These are the activations of a small neural network, seen along a few directions. Each row is one input.
In each table, some parts of the input vary, and every possible input appears once, in random order.
A made-up example of a description, with smaller parts first: one of 2 separate values, together with either a single point or one of 9 places around a ring or (one of 4 places along a line, together with one of 5 places around a ring).
Shared parts are said once, and a part with two or three values counts as separate values.
In the rows, 128 means zero.

Rows:
r1: [ 76 204  92 160  92 143  76 160 102 172 163  77  56]
r2: [174 113 149 126 143 148 135 112 136 119 163 100 193]
r3: [128 143 184 133 135 179 148 123 125 125 134 110 144]
r4: [135  94 110 117 138  80 142 103 138 108 101 134 184]
r5: [130 143  65 182 107  78  39 137 134 140 216  43 127]
r6: [133 109 191 116 149 173 119 130 120 136 129 154 117]
r7: [138  80 142 110 155 123 109 109 130 104  98 173 123]
r8: [147 147 156 105 145 201 159 144 123 168 122 181  90]
r9: [115 179 123 116 122 171 210 132 124 155  89 127 126]
r10: [134 124  90 122  93  68  85 140 113  97 131 122  92]
r11: [161  93 171 115 160 160 103 113 121 123 138 144 127]
r12: [151  94  71 147 106  35  85 139 153  91 171 117 131]
r13: [ 94 126 144 126 134 110 152 122 131 115  65 141 130]
r14: [155  64 127 103 153 106 110 112 141 109 119 173 161]
r15: [116 161 175 131 132 196 171 131 125 142 129 131 127]
r16: [159 125 166 132 141 164 134 113 120 116 138  99 155]
r17: [134  80 112 145 145  65 146 106 160  94 122 133 194]
r18: [178  65 158 141 160 122 107 109 156 124 182 141 174]
r19: [ 82 148 140 123 123 126 179 123 129 137  66 162 118]
r20: [137 172 149 117 123 209 189 140 116 156 128 142 126]
r21: [117 175  79 106  74 115 143 170 108 142 119 163  64]
r22: [104 114 153 113 146 151 146 136 134 137  78 200  89]
r23: [ 99 140 157 126 133 145 170 117 124 118  99 102 151]
r24: [121 124 130  96 127 165 164 142 118 155  81 213  95]
r25: [ 98 165 102 126  79  96 119 157 123 133 115 149  55]
r26: [154 112  72 120  97  47  81 134 133 109 150 117 120]
r27: [ 93 163 149 130 127 157 191 124 129 144  88 117 126]
r28: [125 132 181 118 156 189 141 136 131 153 122 171  91]
r29: [111  91 158 112 152 139 120 128 133 114  84 182 107]
r30: [150 117 122 125 142 109 155 100 145 116 125  85 191]
r31: [180  96 150 162 149 124 137 111 158 120 175  92 195]
r32: [144  95 124 150 144  96 162 100 156 106 148  89 208]
r33: [124 124 139 122 136 134 159 102 119 102 113  96 168]
r34: [111 168  81 154 108 118  43 139  98 134 180  52  90]
r35: [ 87 185  99 158 102 129  56 159 101 148 167  57  75]
r36: [154  45 128 133 158  89 114 113 159 101 138 171 171]
r37: [178  80 156 110 157 141 103 109 136 132 162 143 164]
r38: [127 160  67 149 103  99  41 134 114 143 204  50 125]
r39: [104 161 110 110 125 142 195 140 126 143  61 172 113]
r40: [107 142 108 127  86  81  95 151 121 112 120 129  74]
r41: [119 107 125 122 141  99 141 107 124 100  77 135 148]
r42: [ 95 215  71 141  78 157  98 169  87 185 165  91  63]
Question: Changing only one part turns r8 into r6. The same change can be made to r20. Which row results?
Answer: r3
Question: Changing only one part turns r1 into r5. The same change can be made to r25. Which row results?
Answer: r12
Question: What do these inputs look like to the network?
Answer: one of 6 places along a line, together with either one of 2 separate values or one of 5 places around a ring
Question: Which other rows does r10 become when the choice among 2 separate values takes its other values? List them by row number.
Answer: r34
Question: Which other rows agree with r4 in the place on the line of 6? List them by row number.
Answer: r2, r14, r26, r30, r37, r38

Rows:
r43: [110 157  56 162  88  58  66 135 122 115 169  55 117]
r44: [ 83 191  74 146  79 117  67 164  97 148 160  95  49]
r45: [127  91 163  88 152 141 201 114 137 116  41 219 137]
r46: [112 120 188  86 143 183 210 132 127 139  54 220 111]
r47: [125 171  78 170 103 109  71 137 122 143 206  36 131]
r48: [183  36 181 107 184 129 159  97 166 103 103 199 186]
r49: [ 96 162  56 134  73  70  61 152  98 123 155  90  76]
r50: [145 126 201 107 171 212 201 123 138 154  87 170 146]
r51: [150  96 202 118 178 184 202  92 143 123  95 144 194]
r52: [120 191  92 151  93 143  74 162 103 156 198  58  88]
r53: [139  81 173 114 167 131 204  94 152  99  55 174 180]
r54: [146 115  71 155 105  58  19 134 130 117 213  75 121]
Question: Changing only one part turns r46 into r44. The same change can be made to r53. Which row results?
Answer: r43
Question: What do these inputs look like to the network?
Answer: one of 2 separate values, together with either a single point or one of 5 places around a ring

Rows:
r55: [138 136 174 115 154 193 174 129 126 145  99 162 126]
r56: [ 85 191  81 143  80 124 108 155  98 142 139  98  73]
r57: [137 158 106 140 107 139  74 146 116 150 188  96  94]
r58: [145 131 117 152 124 122  63 124 123 130 196  71 130]
r59: [ 85 184  88 127  79 110  93 162  99 143 134 121  53]
r60: [113 146 162 114 139 182 196 129 125 137  87 155 124]
r61: [127 149 118 160 120 124  84 130 123 131 186  47 143]
r62: [148 113 179 110 158 187 162 123 136 147 117 171 133]
r63: [103 158  57 151  89  57 123 133 130 121 136  66 144]
r64: [138 113  85 152 115  71  75 130 134 113 177  79 146]
r65: [145 136 110 143 118 126  63 136 120 143 196  94 112]
r66: [141 108 189 129 173 173 171 103 144 124 111 123 179]
r67: [157  73 158 119 168 124 163 100 154 104  96 160 183]
r68: [122 108  78 126  95  61  49 148 123 109 150 156  72]
r69: [148  56 151 104 158 106 153 109 147 100  85 190 161]
r70: [137  63 153  94 148 111 136 123 143 112  68 232 113]
r71: [161  91 185 116 167 173 153 113 139 136 126 172 148]
r72: [134 104  78 130 105  53  62 133 124 101 163 109 121]
r73: [125 145  80 156 105  75 103 129 131 116 162  59 149]
r74: [123 115 131 121 142 110 214 105 150 108  61 146 179]
r75: [119 176 104 141 102 146  87 155 108 156 172  85  93]
r76: [158  90 189 120 175 170 149  97 143 125 119 148 169]
r77: [139 102 152 122 157 127 192 101 153 110  85 138 189]
r78: [101 149 154 107 131 171 194 128 115 138  62 170 111]
r79: [100 191  93 138  89 133 105 152 106 148 152  76  88]
r80: [ 99 141 156  97 132 159 179 134 119 138  59 201  93]
Question: What do these inputs look like to the network?
Answer: one of 2 separate values, together with either one of 5 places along a line or one of 8 places along a line
Question: Changing only the choice among 2 separate values turns r71 into r65. The same change can be made to r62. Which row results?
Answer: r57
Question: Which other rows does r67 become when the choice among 2 separate values takes its other values? List them by row number.
Answer: r64
Question: Start at r68 and move only the place on the line of 5, one step at a time. The first step leads to r72. Which rows follow, in order?
Answer: r64, r73, r63
